These are the activations of a small neural network, seen along a few directions. Each row is one input.
In each table, some parts of the input vary, and every possible input appears once, in random order.
Descriptions start from the smaller parts, as in this example, which fits no table here: ring(5) and (point or (values(2) and line(4)) or ring(11)).
Shared parts are said once, and a part with two or three values counts as separate values.
(in the rows, 100 means zero)

Other details of the inputs shift rows strongly along two fixed directions, in all tables alike. That doesn't count.

Table:
row 1: [105 82 102 86 112 96 128 126 106 95 93 101]
row 2: [92 125 101 115 73 95 79 105 153 97 59 90]
row 3: [112 87 108 85 110 95 119 131 115 109 108 99]
row 4: [108 81 96 88 118 94 129 122 110 94 95 95]
row 5: [97 97 93 108 100 99 90 77 81 88 100 110]
row 6: [98 101 98 110 97 108 84 95 90 108 102 106]
row 7: [97 106 108 98 96 102 94 80 73 86 108 108]
row 8: [95 106 106 103 91 101 102 114 117 104 89 92]
row 9: [87 121 106 115 77 98 74 75 101 82 71 107]
row 10: [95 98 98 113 96 110 77 78 64 110 114 107]
row 11: [95 103 84 101 107 91 98 81 115 103 98 105]
row 12: [106 79 97 97 114 105 104 114 80 115 116 112]
row 13: [101 106 100 93 99 90 105 100 126 80 88 94]
row 14: [100 111 104 101 94 104 89 95 94 102 109 97]
row 15: [109 86 105 90 113 104 110 111 80 112 128 106]
row 16: [98 99 100 101 97 92 99 100 108 89 80 107]
row 17: [91 120 97 116 82 96 78 67 109 82 75 102]
row 18: [108 86 95 91 108 102 121 131 115 113 103 92]
row 19: [107 83 99 85 114 93 131 128 115 94 90 97]
row 20: [104 106 101 93 100 93 107 94 119 83 92 97]
row 21: [98 103 94 106 102 105 100 72 73 90 106 100]
row 22: [103 110 101 99 92 101 95 104 114 102 101 92]
row 23: [108 90 88 77 123 85 129 113 137 104 107 97]
row 24: [105 84 101 96 112 107 115 114 80 116 120 101]
row 25: [108 85 104 92 110 99 122 132 111 114 101 96]
row 26: [89 125 107 117 74 96 76 98 139 99 64 96]
row 27: [101 110 103 102 96 108 89 92 92 103 112 97]
row 28: [99 96 96 106 101 97 93 85 87 89 93 108]
row 29: [102 104 102 96 101 96 99 88 95 83 100 99]
row 30: [103 76 100 103 113 110 97 96 44 117 134 122]
row 31: [96 108 101 105 94 105 96 105 104 106 96 91]
row 32: [84 130 104 120 74 106 73 78 100 99 88 88]
row 33: [98 109 105 104 94 105 86 87 77 104 120 101]
row 34: [100 109 104 99 93 102 91 97 105 103 104 91]
row 35: [98 108 109 102 92 104 91 96 92 101 110 101]
row 36: [102 77 96 105 115 112 92 87 30 119 144 121]
row 37: [100 102 106 105 93 94 96 117 128 106 79 102]
row 38: [100 107 105 94 97 95 101 93 100 84 96 101]
row 39: [98 108 100 102 94 104 102 116 127 105 86 86]
row 40: [91 110 83 104 107 102 97 64 84 103 114 99]
row 41: [106 82 93 88 116 94 128 120 115 92 95 95]
row 42: [106 82 98 92 111 104 117 122 100 115 110 92]
Each input here is: values(3) and (point or line(5) or line(8)).
The inputs of row 6 and row 39 match in every part but the values(3) part. If row 16 is changed in the same way as row 6 into row 39, which row does it become?
> row 19
Change only the line(8) part in row 30. List by row number the other rows that result.
> row 2, row 6, row 10, row 12, row 26, row 36, row 37
Change only the values(3) part in row 3. List by row number the other rows that result.
> row 25, row 37

Table:
row 43: [91 112 101 122 85 107 68 54 58 82 96 110]
row 44: [92 128 109 110 86 108 74 50 57 88 119 101]
row 45: [119 55 93 69 141 102 155 128 67 104 140 104]
row 46: [94 108 87 96 100 85 116 117 172 93 58 86]
row 47: [84 129 103 135 71 119 51 68 74 129 115 96]
row 48: [100 103 106 95 89 82 106 131 164 82 53 97]
row 49: [101 108 90 95 99 84 110 116 175 93 62 87]
row 50: [128 51 95 67 146 101 151 129 62 106 149 107]
row 51: [119 50 82 73 146 97 138 125 77 118 144 118]
row 52: [83 113 99 124 85 107 74 52 54 83 92 108]
row 53: [89 132 105 113 80 109 70 49 65 81 114 97]
row 54: [119 52 87 73 145 96 138 123 78 123 142 120]
row 55: [98 115 117 110 72 101 89 154 166 116 52 88]
row 56: [88 118 107 120 82 103 65 56 59 88 97 115]
row 57: [95 126 119 99 74 98 95 148 172 113 69 68]
The inputs of row 56 and row 54 match in every part but one. If row 43 is changed in the same way as row 56 into row 54, which row does it become?
> row 49
Describe the family of inputs behind these rows.
> values(3) and (point or line(4))
Change only the values(3) part in row 52. List by row number the other rows that result.
> row 45, row 46
Change only the line(4) part in row 44. List by row number the other rows that result.
> row 45, row 50, row 53
